A small network was trained on invented records. Each row is its activation on one of them, seen along a few directions.
Here are examples, each followed by its value of one field, W.
The word none means that the record has no W.
The largest differences between rows may come from other fields.
In the rows, 500 means zero.
Strong random noise was added to every row along 7 fixed directions; ignore it. To show where, here is one row again and again, with new noise each time:
[493 519 260 491 556 650 385 261 697 334 449 711 616 392 608 548 516 516
 402 473 412 540 450 479]
[516 552 448 485 638 416 510 538 470 431 479 496 547 452 468 383 499 461
 568 526 447 420 510 428]
[660 589 393 483 479 590 289 525 638 329 650 459 456 499 859 696 275 568
 574 444 585 592 451 555]
[593 548 569 483 333 595 390 585 575 524 710 469 467 509 553 677 395 648
 507 449 536 471 483 527]
[403 447 705 501 258 609 477 472 588 678 543 554 495 496 145 656 516 598
 368 520 497 457 528 662]
[411 454 428 430 609 505 356 309 637 422 394 563 556 456 579 558 510 487
 443 409 419 513 610 515]
[616 602 510 508 563 401 469 738 440 420 642 418 496 489 623 450 308 550
 717 541 548 451 471 496]
[563 534 510 420 503 389 574 793 294 674 431 507 627 491 164 397 382 555
 654 613 628 452 529 352]
[533 471 311 349 538 549 365 442 521 554 278 593 634 482 408 611 407 505
 463 482 624 624 579 376]

[579 480 547 472 362 540 572 600 372 706 385 449 477 569 221 597 471 492
 461 581 708 568 461 483] -> w5
[572 502 701 415 352 443 543 729 364 675 734 359 482 556 445 516 570 671
 579 377 467 334 602 288] -> w1
[594 521 275 497 578 583 362 429 577 347 472 568 535 485 820 585 339 510
 535 474 585 676 428 544] -> w6
[448 468 716 473 496 395 532 506 445 610 456 327 365 575 333 495 552 396
 433 507 509 479 582 561] -> w7
[507 502 404 488 566 531 457 428 535 437 594 591 562 479 699 483 563 595
 495 424 409 459 477 382] -> w3
[404 411 549 461 472 521 525 450 481 624 341 533 505 515 414 557 548 490
 434 478 557 618 562 572] -> w4
[427 438 485 445 432 582 454 274 554 570 260 522 476 533 281 631 583 393
 266 500 545 606 552 565] -> w5
[438 461 524 537 383 572 411 536 576 486 730 694 608 463 723 553 378 798
 613 423 440 486 496 559] -> w8
[444 434 567 306 511 374 345 519 460 625 500 464 579 560 490 542 484 605
 523 350 447 398 739 333] -> w10
[496 448 341 366 775 380 423 370 453 486 221 394 489 544 642 513 561 351
 486 405 579 611 669 314] -> w9
[521 566 667 544 545 368 751 713 295 558 683 345 463 501 330 231 722 499
 579 511 344 230 487 291] -> w1
[535 524 609 483 369 557 449 450 527 507 449 375 368 554 336 659 475 362
 392 542 597 561 499 636] -> w8
[477 469 640 361 516 370 407 600 268 717 362 374 510 626 381 561 473 540
 489 458 638 649 611 431] -> none
[385 415 656 431 357 585 274 239 688 555 586 476 429 568 535 747 621 577
 283 321 365 427 644 585] -> w10
[725 629 411 514 627 436 575 618 363 455 595 323 437 553 623 387 583 426
 532 497 527 395 426 226] -> w2
[494 502 445 613 409 642 542 495 590 469 684 736 613 428 554 488 492 668
 507 531 436 464 350 544] -> w3
[421 423 573 453 594 357 580 591 381 649 374 486 531 524 372 406 564 522
 568 476 528 480 620 422] -> w4
[423 469 677 545 485 445 526 436 527 518 513 436 395 519 368 481 594 417
 432 525 408 421 532 601] -> w7
[428 496 512 571 510 482 476 549 531 419 544 580 509 474 587 454 347 541
 613 568 483 543 457 726] -> w6
[527 539 674 594 327 566 585 573 511 572 747 392 375 502 490 565 585 563
 461 474 449 422 434 553] -> w9
[590 646 329 592 614 482 561 634 474 289 571 595 571 425 675 307 366 465
 684 645 473 473 354 504] -> w2

Which value of W does each new row have?
[456 460 545 563 370 631 589 370 530 584 452 560 499 475 244 527 647 467
 313 526 510 488 426 557] -> w8
[361 420 555 568 402 607 524 395 602 535 512 645 546 457 343 528 540 558
 394 518 412 486 475 668] -> w6
[655 641 412 536 462 531 479 565 493 426 483 499 509 488 292 486 410 386
 492 668 594 484 363 516] -> w10
[281 436 559 502 558 410 464 419 567 474 364 645 600 426 352 421 440 497
 562 525 412 480 599 648] -> w8
[282 387 556 449 480 491 531 455 495 673 296 698 690 439 167 438 510 559
 486 549 435 478 634 562] -> w2
[557 419 528 374 388 491 461 711 340 775 422 475 577 604 401 620 359 672
 601 477 758 655 583 379] -> w1
[621 554 265 494 498 591 550 591 443 466 525 577 579 468 606 486 468 542
 525 535 585 574 412 306] -> w9
[599 615 340 538 576 483 511 622 444 349 412 538 540 456 548 428 276 378
 674 659 636 628 367 558] -> w8
[564 542 482 543 458 553 532 615 488 473 607 516 532 471 584 478 430 577
 613 519 518 526 433 515] -> w1
[652 633 687 521 284 513 505 631 476 560 678 276 312 594 260 597 482 397
 431 589 560 394 406 552] -> w10
[444 469 654 538 502 422 608 642 390 610 544 430 455 531 464 463 502 516
 603 532 533 490 535 562] -> w9
